Each row below holds a small network's activations on one input, seen along a few directions.
Each table varies a few parts of the input and shows all the possible inputs, shuffled.
Descriptions start from the smaller parts, as in this example, which fits no table here: one of 5 places around a ring, together with either a single point or one of 11 places around a ring or (one of 3 separate values, together with one of 6 places along a line).
Shared parts are said once, and a part with two or three values counts as separate values.

Other details of the inputs shift rows strongly along two fixed directions, in all tables alike. That doesn't count.

A family of inputs:
R1: [ 23  -2 -16 -26 -17  40 -18 -70  13 -93 -65  61  39]
R2: [ 35 -41  11  -2 -19  -1  16  38  15   8 -16  18  10]
R3: [ 89 -85 -17   2 -44   0  21  50 -31  18  10  17 -26]
R4: [-73  69  22 -26  44  30 -16 -47  14 -28  -5  -3  13]
R5: [ -7  50  26  10  23  38   5 -27   0 -36 -15  16  23]
R6: [ 33 -54 -20 -22 -12  32  -2 -22  20 -48 -68  38  10]
R7: [-108   73   23  -15   70  -13  -18   -9    6   30   37  -31    4]
R8: [  2   4  22  21   6   4  23   5  11 -24 -17  17  17]
R9: [ 60 -54 -15 -20 -39   6 -14 -30  -4 -63 -46  33  -1]
R10: [ 73 -62 -46   0 -31  15   3 -20   4 -57 -47  43 -20]
R11: [ 25 -58   3   7 -13 -57  25  79 -27  74  59 -12 -24]
R12: [ 40 -42 -29  -6 -33  28  -6 -13  16 -60 -63  37 -26]
R13: [-41  81  26  -4  52  10   0 -17  -7  10  47 -14  32]
R14: [-18 -48  -5  -2   1 -36  13  42   3  38  17 -15 -50]
R15: [ 49 -71 -56  20 -72   0   6  -3  -3  13 -29  -5 -38]
R16: [-80  59  20 -13  61 -23   0 -39  14   1  31  -9  28]
R17: [ 20  -7  -4  13 -17  -6  -1  57  -6  25  18  -3 -33]
R18: [-79  78  16 -19  73 -12 -14 -36  -8  27  61 -28   7]
R19: [ 27 -29 -30  36 -51 -34  10  62 -24  99  45 -45 -41]
R20: [-29 -18 -23  11 -13 -27   6  10 -21  93  50 -60 -46]
R21: [ 49 -40 -29  10 -23  23  -4 -29   8 -64 -61  43 -23]
R22: [ 14 -82 -48  23 -41 -27  20  29 -14  68  12 -41 -47]
R23: [ 23  21  20  -9 -14  10 -16 -14  -6 -42  -8  17  38]
R24: [ 61 -33  -8  17 -19 -30   4  48 -21  20  34 -16 -31]
R25: [  8  19   9 -33  -8  37 -33 -66  31 -87 -71  33  34]
R26: [-22  83  24  13  24  35 -14 -39  13 -54 -24  28  42]
R27: [ 66 -55 -18   7 -35  14  -3 -27   4 -76 -68  27 -29]
R28: [ -5 -54  -5 -14   2 -50  11  23 -14  41  32  -2 -23]
R29: [ 23  10  11  -9  -3  51   4 -41   9 -83 -55  51  77]
R30: [ 41 -51  -6   2 -10  -6   9  64  -5  44   8   0 -12]
R31: [ 28 -66 -25 -15  -9 -10   6   3 -15  -5 -12  19 -10]
R32: [ 52 -37 -26  26 -63  51  31 -23  12 -46 -74  12  39]
R33: [-48  75  16 -18  44  -3 -28 -61   9 -41   9  -9  27]
R34: [-83  63  18   1  70  -6 -13 -34   4   3  17 -13  13]
R35: [-30   5  -7 -20  19 -37 -29  28  -5  72  47 -17 -38]
R36: [  0 -42 -14 -18  11 -47   1  38 -39  82  70 -24 -56]
R37: [  9  14  -5  16 -38  37  18 -22  -1   2 -19 -15  24]
R38: [-74  64  25 -37  54   8 -27 -33   8  23  25 -11  13]
R39: [ 23 -74 -15  14 -11 -23  23  17   2  -2 -18  10 -43]
R40: [-10  47  28  18  17 -16 -12  13 -10   7  25 -20  -5]
R41: [  3  11  10  22  17  17  12   6  -1 -20 -15  11  17]
R42: [ 46  -5  11 -15 -18  60   2 -16  17 -51 -52  39  32]
R43: [ 47 -79 -42   4  -6 -17  21  19 -10   2  -7   6 -35]
R44: [ 17  43  26  -4 -19  51 -11 -33  25 -98 -65  29  40]
R45: [-54  93  32 -14  37   8 -33  -1  13  22  31  -1  40]
R46: [ 31  -6  16  -5 -17 -14 -17  42  -2  25  18 -11 -10]
R47: [ 5  8 -3 12 25 -8 16 23 -9 14 27 -7 15]
R48: [ 40 -49  -7  18 -10 -30  36  51  -6  23  23   0 -12]
R49: [ 21   0 -13  18   8 -38   2  58 -22  64  68 -18 -29]
R50: [-64  82  36  -2  44  33  -5 -13  18 -28  -5   0  50]
R51: [ 32 -44 -13  -7 -27 -11  -9  15   1 -18 -21  -5 -50]
R52: [-68  99  30 -12  44 -17 -30  -1 -15  37  68  -9  42]
R53: [ 18   1  21   2 -21  51  20 -21  36 -94 -76  46  46]
R54: [ 12 -51 -14  37 -46 -42  37  60 -12  91  38 -47 -26]
R55: [-59  92  22  17   2 -22 -15  -5  -9  58  46 -65  23]
R56: [-82 101  45  -9  54  10  -9   8  -2  32  50 -30  15]
R57: [  6 -14  -6   0  12  16   3 -25  -5 -22 -18  10 -26]
R58: [-71  41   4   3  -2  15   6 -73  31 -23 -25 -13  48]
R59: [-14 -21   6 -22   6  -4  -2 -13  23  -7 -24  18   9]
R60: [-27 -12 -19  15 -21 -63 -12  29 -25 103  62 -78 -56]
Description of these inputs: one of 2 separate values, together with one of 5 places along a line, together with either a single point or one of 5 places around a ring.
Changing only the choice among 2 separate values turns R50 into R7. The same change can be made to R40. Which row results?
Answer: R27
Change only the choice among 2 separate values in R60. List by row number the other rows that result.
Answer: R55
Start at R27 and move only the place on the line of 5, one step at a time. The first step leads to R21. Which rows follow, in order?
Answer: R57, R34, R39

A family of inputs:
R61: [-28 -59 -42  18 -23  -5  32  21   0  70   8 -39 -30]
R62: [ 43 -33 -24 -19   4  10 -16   1   9 -42 -33  70   7]
R63: [ -6 -47  -2  19  18 -55   8  84   7  46  20  -4 -57]
R64: [ 19 -55 -27 -19  15 -65 -12  13 -35  35  55 -34 -70]
R65: [ 43 -22   7 -12 -17  -1  10  48 -21  15  35  31   8]
R66: [ 38 -25  33 -10 -17  53   7   6  33 -76 -90  40  10]
R67: [ 54 -20   2 -33 -38  22 -36  -6   6 -35 -34   7  -7]
R68: [-57 111  41 -13  16  37 -52 -61  13 -21 -17 -13  21]
R69: [-118   51   41  -15   44   12   17  -56   49  -12  -20   -4   74]
R70: [-55 102  37 -22  15 -10 -32 -16  -3   2  55 -26  45]
R71: [ 53 -21 -14  15 -24 -38   2  37 -28  50  51 -33   8]
R72: [ 34 -28  19  39  -3 -14  45  55  -3  17   4  -4  22]
R73: [-52 112  21  34  42  29  16 -23   4   6  21 -31  64]
R74: [ 33 -10  -3   5 -21  52   0  20   9 -16 -43  -5 -33]
R75: [-54 119  39   6  -2  21 -22 -53   6 -32   6  -9  46]
R76: [-80  93  68   5  42  -8  11  21  13   3  30 -11  43]
R77: [-14 -68 -37 -28 -31 -65   1  21 -16  99  45 -50 -25]
R78: [  6 -21 -31  27 -15 -60 -25  44 -15  73  40 -26 -84]
R79: [ 26 -60 -23 -43 -29  45  23 -66  26 -56 -73  69  64]
R80: [-108   71    8    9   95  -29    0   -5  -21   61   85  -65  -49]
R81: [ 80 -22  -2   7 -19  49  20 -21  -2 -63 -34  66  81]
R82: [ 35  -1  -7  25 -39  38  29  25   0 -27 -23   2  -8]
R83: [ 31 -10 -36  18 -16  53   3 -21  33 -83 -85  39  -9]
R84: [-11 -66   4  12  43 -63  30  57 -18  45  46 -24 -79]
R85: [-21 -56 -37  11 -47 -34   4  -6 -15  76   9 -36 -30]
R86: [ 23 -41 -26  11  -8 -16  -2 -37 -20 -17  -6  -7 -64]
R87: [ 43 -24 -32 -16 -24  -5 -34 -17  16 -53 -40  29  -5]
R88: [-46 115  27  32  20   7 -13 -54  -6   6  25 -26  64]
R89: [ 33 -56 -17 -27  30  -1   5 -20 -23 -40  -4  45 -16]
R90: [ 56 -28  10 -36 -11  42 -18   8   1 -31 -33  51   8]
What do these inputs look like to the network?
Answer: one of 5 places around a ring, together with either a single point or one of 5 places along a line
Changing only the place on the ring of 5 turns R90 into R74. The same change can be made to R81. Which row results?
Answer: R73
List by row number the other rows that have the place on the ring of 5 in common with R68.
Answer: R75, R78, R85, R86, R88
Change only the place on the line of 5 in R70. List by row number the other rows that result.
Answer: R64, R67, R71, R87

A family of inputs:
R91: [ 69 -72 -25   7 -43 -16  13  34 -13   2  -3  17 -23]
R92: [-58  92  24   5  51 -11 -23  -5  -8  30  53 -32  14]
R93: [ 48 -40  -9  17 -13 -19  13  40 -22  23  22 -14 -36]
R94: [ 12  11   3  12   5  -1   2  -4   0 -22  -4   5  12]
R95: [ 24 -61 -22 -35   6  13 -17 -37  15 -75 -62  48 -39]
R96: [-54  37   2 -14  17   9 -12 -65   8 -20 -12 -12  15]
R97: [-18  25  14  14   6   1   4   5   7  -5  -1   0   8]
R98: [  1 -30   2   6  -5 -45   7  76 -21  90  61 -46 -51]
R99: [ 36 -12 -12  -1 -22  10  -5   3  -7 -11  -6  14  -2]
R100: [-48  70  35 -16  26   8 -18 -27   5   0  15  -7  42]
R101: [-102   59    7  -12   56  -18  -11  -46    4   33   36  -31   16]
R102: [ -20   52   22  -17   10   76    3  -78   43 -113  -85   49   90]
R103: [ 72 -70 -20   3 -44  -6  15  31 -18   4  -1  11 -29]
R104: [-13 -40 -34   5  -6 -54  -7  36 -23  95  57 -51 -75]
R105: [ 54 -53  -8  19 -38   9  22  30  -5  -9 -23   8 -30]
R106: [  3   0   0  -7   6  10   8 -10  -2 -14   0  19  25]
R107: [-53  71  23  10  29   1 -13   5   1  25  29 -21   5]
R108: [-43  48  23   7  29  21  10 -18  14 -18  -7   8  33]
R109: [-29  29  10  -1  12 -17 -12  35  -4  55  39 -33 -14]
R110: [15 -9 -2 11 13  1 16  9 -6 -3  4  4  5]
R111: [-76  83  36 -17  51   6 -13 -30  11  10  24  -3  58]
R112: [ 49   1  -1 -11 -38  65 -10 -53  25 -97 -88  54  50]
R113: [ -3 -30  -2  10  -3 -55   6  78 -15  89  60 -41 -45]
R114: [ 79 -74 -18   3 -55  10  10  13   6 -33 -48  35   0]
R115: [ 55 -90 -46   4 -52   2  12 -23   6 -37 -59  18 -28]
What do these inputs look like to the network?
Answer: either a single point or (one of 4 places along a line, together with either a single point or one of 5 places around a ring)
Start at R101 and move only the place on the line of 4, one step at a time. The first step leads to R115. Which rows follow, in order?
Answer: R96, R104
Start at R109 and move only the place on the ring of 5, one step at a time. The first step leads to R107. Which rows follow, in order?
Answer: R92, R99, R112
Change only the place on the ring of 5 in R105. List by row number the other rows that result.
Answer: R93, R98, R100, R103
